A small network was shown many inputs. Here are its activations along a few directions, one row for each input.
Each table varies a few parts of the input and shows all the possible inputs, shuffled.
A made-up example of a description, with smaller parts first: one of 6 places along a line, together with either a single point or one of 11 places around a ring or (one of 3 separate values, together with one of 5 places around a ring).
Shared parts are said once, and a part with two or three values counts as separate values.
(in the rows, 128 means zero)

Other details of the inputs vary at random and push rows far along two fixed directions, the same in every table; ignore that.

Table:
r1: [136 113  87 141  93 105 126 131 136 149  90]
r2: [115 100 101 126  48 134 181 126 129  84 159]
r3: [134 129  41 140  56 146 192 121 121 108 154]
r4: [122 127 140 105 179 145 132  98 144  98 133]
r5: [156 165 189  82 119 107  80 140 146 166 112]
r6: [129 108 106 138  93 105 123 126 105 164  79]
r7: [110 136 104 138 131 182 148 113 116 101 136]
r8: [129 133 157 107 168 116 121 121 124 114 167]
r9: [154 106 134 154 109 113 109 147 136 142 102]
r10: [121 137  54 138  57 145 200 145 124  91 170]
r11: [ 96 121  78 130  51 143 186 136 104  90 136]
r12: [103 140  79 128 135 161 147 116 152 107 144]
r13: [142  83 151 115 117  89 116 145 101 161 105]
r14: [137 107 103 142 123 110 110 141 117 192  78]
r15: [135 105 127 128 117  86 116 117 140 168  80]
r16: [143 121 143 146 179 134  86 137 123 184  86]
r17: [139  94 120 111  98  71 139 146 131 145  92]
r18: [139 146 143 137 166  90  84 118 128 169 100]
r19: [124 102 135 108 126  91 133 143 109 155  96]
r20: [145 116 127 135  86  72 142 142 121 160 106]
r21: [182 144 124 102  44 108 114 171 138 172 106]
r22: [109 122 153 100 169 130 122 121 142  96 159]
r23: [134 111  93 141  90  99 137 165 141 151 102]
r24: [100 136 136 131 168 165 114 143 125 124 162]
r25: [172 154 158  97  67  96  91 155 134 163  98]
r26: [145 120 153 148 169 128  88 147 150 152 114]
r27: [113 119 104  98 136 129 152 100 140 104 131]
r28: [103 111  90 132  48 159 179 131  99  77 163]
r29: [136 118 176 145 159 122  82 135 113 157  97]
r30: [144 150 104  61  27 152 180 127 127  77 166]
r31: [120 143 119 136 177 168 120 118 155 113 137]
r32: [123 138  46 139  55 151 192 112 118  88 159]
r33: [102 135 146 133 161 151 104 141 120 124 148]
r34: [110 137 143 134 160 137 101 140 147 112 150]
r35: [ 97 142  98 124 127 147 141 102 142  92 136]
r36: [132 195 155  84 128 161 102 139 153 113 156]
r37: [133  92 157 132 107  97 113 143 108 168 105]
r38: [142 138 145 112 178 131 130  98 126 116 141]
r39: [118 110 138 110 133 161 157 113 110  91 150]
r40: [111 139 143 134 167 161 113 108 117 121 118]
r41: [155  84 126 120 109 109 140 121 101 155  82]
r42: [109 124 168 122 164 100 103 138 124 171  95]
r43: [123 121 158 109 172 143 127 111 143  91 147]
r44: [162 116 122 152 108  96 114 161 122 165 133]
r45: [148 122  72 153  54 166 193 134 118  84 178]
r46: [116 146 126 137 172 162 115 113 150 104 132]
r47: [ 93 136 138 115 169 146 125  98 125 137 123]
r48: [121 120 120 140 115 105 117 159 114 162  92]
r49: [113 145 136 132 168 155 115 104 145  98 129]
r50: [152 114 114 135  91  82 137 116 120 169  99]
r51: [153 119 140 146 101  87 110 145 115 147 126]
r52: [124 144 131 102 178 119 129  97 130 126 142]
r53: [112 136 146 123 169 153 129  96 150 105 132]
r54: [111 138 148 140 166 174 115 127 122 111 144]
r55: [109 165 141 129 163 119 118 130 133 117 145]
r56: [ 97 131 129  94 181 147 134  97 121 120 132]
r57: [136 149 159 143 160 139 111 118 127 110 152]
r58: [143 144  97 146 132 159 148 120 130 115 152]
r59: [166 120 114 152  90 105 132 123 112 141 104]
r60: [133 155 146 146 165 155 116 124 132 106 164]
r61: [ 87 150 123 125 174 158 126 144 132 127 143]
r62: [140  97 159 139 113 121 124 129 110 153 103]
r63: [138 101 126 141  79  96 120 148 127 130 114]
r64: [100 143 104 130 125 136 140 141 146 101 137]
r65: [107 170 128 132 168 134 123 135 139 113 156]
r66: [156 101 147 151 105  98 103 141 131 145  91]
r67: [157 120 129 152 104  92 109 155 118 155 128]
r68: [153 112 134 116 118  61 130 144 118 162 103]
r69: [131 136 143 134 123 149 155 107 126  94 169]
r70: [169 113 142 144 114  91 123 117 119 167  95]
r71: [137 157 131 145 171 148 114 114 132 122 140]
r72: [114 130 164 127 161 151 125 110 149  99 147]
r73: [ 91 151 115 126 173 163 117 111 126 125 130]
r74: [107 138 133 131 167 152 112 142 152 111 164]
r75: [131 101  77 148  53 177 186 140 106  99 150]
r76: [117 135 154 132 161  87  85 146 145 152  93]
r77: [ 88 145 146 113 165 131 131 121 154 107 141]
r78: [180  93 139 131  94  85 137 132 108 146 113]
r79: [111 130 153 124 169 158 127 100 121 129 121]
r80: [115 146 161 123 159 132 124 116 132 111 175]
Each input here is: one of 5 places along a line, together with either a single point or (one of 3 separate values, together with one of 5 places around a ring).
The inputs of r36 and r25 match in every part but the place on the line of 5. If r54 is changed in the same way as r36 into r25, which row does it become?
Answer: r29
Which other rows does r11 become when the place on the ring of 5 takes its other values? List them by row number.
Answer: r6, r28, r29, r40
Which other rows does r68 become when the choice among 3 separate values takes its other values? List them by row number.
Answer: r17, r19
Which other rows does r3 become when the choice among 3 separate values takes its other values? List them by row number.
Answer: r12, r14
A walk changes only the place on the line of 5. It starts at r52 and steps to r50. List the rest of the walk in order.
Answer: r18, r32, r3

Table:
r81: [130  51 126 129  90  96 163 116  82 140  96]
r82: [139  86  95 198  83 137 134 157  97 153  98]
r83: [123 166 216  75 187  96  67 140 157 136 131]
r84: [ 96 152 123 133 119 233 177 123 124  31 232]
r85: [ 91 149 188  76 215  88  86 125 140 157 113]
r86: [127 137  82 152  58 108 121 175 130 161 107]
r87: [108 105  72 126  79  93 145 148 136 157  80]
r88: [132 114 228 116 201 122  78 114 129 131 130]
r89: [124 200 104 107 119 227 168 104 145  41 226]
r90: [ 98 150  81 155 151 161 196 106 146  24 243]
r91: [117 149 137 130 244 132  80  94 153 168  81]
r92: [136 182 148 157 224 150  59 121 147 171 109]
r93: [189 115 138 105  54  96 142 110 124 132 107]
r94: [157  98 107 106  82  89 162  97 105 150  89]
r95: [120  53  82 168 104 120 152 128 101 147  73]
r96: [161 142 120 116  40  99 118 188 133 147 134]
What is each input in this table made of?
Answer: either a single point or (one of 3 separate values, together with one of 5 places around a ring)
Which other rows does r81 become when the choice among 3 separate values takes its other values? List them by row number.
Answer: r85, r94
Which other rows does r92 become when the place on the ring of 5 takes its other values? List them by row number.
Answer: r89, r91, r93, r94

Table:
r97: [139  81 134 135 110  85 124 135 107 161  88]
r98: [124 126 173 130 212  94  79 128 134 165 103]
r99: [ 96 134 132 111 156 180 161  92 122  64 179]
r100: [145  91 120 131 104  74 115 135 116 181  60]
r101: [168 113 137 113  84  75 110 160 127 177  91]
r102: [165  99 133 144 108  89 123 136 119 160  99]
r103: [156 108 160 145 147 101  83 141 126 189  78]
r104: [ 92 163 163 114 244 137  89 106 149 128 136]
r105: [136 111 142 131 154  84  87 134 126 185  67]
r106: [137  96 103 131  72 136 171 119 105 101 136]
r107: [157 101 117 161 102  77 112 159 118 176  87]
r108: [139 160 195 109 183 106  69 136 137 165 122]
r109: [172 119 151 128  73  77 101 164 135 160 105]
r110: [114 124 102 128  99 173 172 112 121  87 150]
r111: [ 93 194 158  93 207 180 106 124 160  89 192]
r112: [140 144 211  95 183  88  67 132 147 153 115]
r113: [136 117  86 135  71 142 159 121 123 119 126]
r114: [147  99 115 146 101  82 107 147 123 188  69]
r115: [ 91 133  80 123 104 167 175 111 128  82 151]
r116: [121 111  96 142  95 128 162 130 124 112 143]
r117: [144 108 112 146 108  86 119 141 128 172  91]
r118: [163 129 167 115 138  76  73 161 139 194  92]
r119: [ 94 117  98 129 107 166 177 117 117  75 166]
r120: [169  96 129 132 103  71 118 128 118 178  73]
r121: [138 128 131 102  66 119 153 132 131  95 148]
r122: [145 102 157 153 155  84  76 155 121 191  84]
r123: [128 127  86 147  96 122 145 138 127 129 122]
r124: [109 182 207  99 220 143  70 126 165 112 168]
r125: [127 122  89 144  96 121 147 134 129 131 125]
r126: [136 101 115 151  98 111 124 149 119 163  91]
r127: [ 91 168 146 106 211 179 116  91 144  92 157]
r128: [167 129 143 152 149  86  78 146 132 189  81]
r129: [113 175 166 128 236 152  79 112 155 131 148]
r130: [138 149 156 140 193 123  67 133 139 168  99]
r131: [140 126 120 109  47 124 163 137 132  91 153]
r132: [182 117 148 135  66  67  94 173 130 170  91]
r133: [102 147 122 116 157 176 164  95 132  62 184]
r134: [141 151 111 124  67 139 148 144 120 109 153]
r135: [141 128 117  98  81 116 147 139 127 123 132]
r136: [136 122 104  93  60 122 170 132 123 106 141]
r137: [ 94 116  99 123 109 163 178 111 114  73 164]
r138: [ 82 140 110 127 144 184 157 114 132  84 164]
r139: [150  97 133 140 107 113 128 132 112 143 112]
r140: [148 102 131 133 108 114 127 128 115 152  92]
r141: [ 84 139 120 113 165 162 164  99 131  70 174]
r142: [ 80 150 106 108 161 166 166  94 136  71 169]
r143: [174  95 132 152  98  80 115 144 120 175  92]
r144: [118 100  89 137  70 137 171 132 114 118 117]
r145: [ 96 137  80 125 108 160 181 110 131  78 163]
r146: [143 137  87 117  49 135 161 154 127 107 147]
r147: [115 142  85 128 101 170 178 106 134  78 172]
r148: [122  95  91 143  69 133 168 134 111 113 137]
r149: [121 130  99 142 100 172 163 125 116  80 167]
r150: [132 127  88 137  84 151 153 123 126 113 133]
r151: [110 153 187 112 246 140  91  98 142 119 148]
r152: [134 139 164 127 195 118  75 121 139 166  97]
r153: [ 79 169 134 124 210 174 107 112 149 106 156]
r154: [121 112  82 149  71 144 162 143 114 119 121]
r155: [144  98 132 128 107 114 133 123 114 148  93]
r156: [173 120 149 128  76  76 102 156 119 185  96]
r157: [ 98 127  90 129 110 159 184 114 126  72 171]
r158: [ 91 171 152 131 232 153  76 123 148 135 131]
r159: [144 107 116 147  93 134 140 135 114 125 132]
r160: [147 138 177 144 204 107  69 134 140 168 115]
r161: [100 198 172 104 198 174 101 119 148  96 190]
r162: [137 121 100 147  86 151 149 136 117 119 125]
r163: [ 95 173 148 108 220 173 121  89 148  88 170]
r164: [152  93 123 160 100  87 107 161 109 175  84]
r165: [150  99 131 145 105 116 125 135 115 146 116]
r166: [ 98 161 173 134 247 140  78 124 150 133 149]
r167: [136 128 167 118 190 105  79 115 133 170  86]
r168: [ 91 141 176 114 231 141  90 111 137 137 118]
r169: [100 175 138  91 135 174 153 106 132  69 192]
r170: [140 109  91 146  62 148 164 133 116 117 126]
r171: [132 136 125 100  71 129 162 121 117 105 150]
r172: [139 117  80 133  65 135 178 117 122 105 136]
r173: [120 102 106 132  95 127 153 128 114 129 107]
r174: [123 141  90 142 101 170 174 120 125  71 176]
What is each input in this table made of?
Answer: one of 6 places along a line, together with either one of 3 separate values or (one of 2 separate values, together with one of 5 places around a ring)
The inputs of r169 and r171 match in every part but the place on the line of 6. If r133 is changed in the same way as r169 into r171, which row does it become?
Answer: r151
Which other rows does r108 become when the choice among 3 separate values takes its other values? List them by row number.
Answer: r101, r131
Which other rows does r133 become when the choice among 2 separate values takes its other values? List them by row number.
Answer: r98
Which other rows does r114 become when the place on the ring of 5 takes its other values? List them by row number.
Answer: r116, r117, r138, r148
Which other rows agree with r146 in the place on the line of 6? List them by row number.
Answer: r107, r123, r128, r130, r132, r134, r149, r154, r158, r162, r164, r174
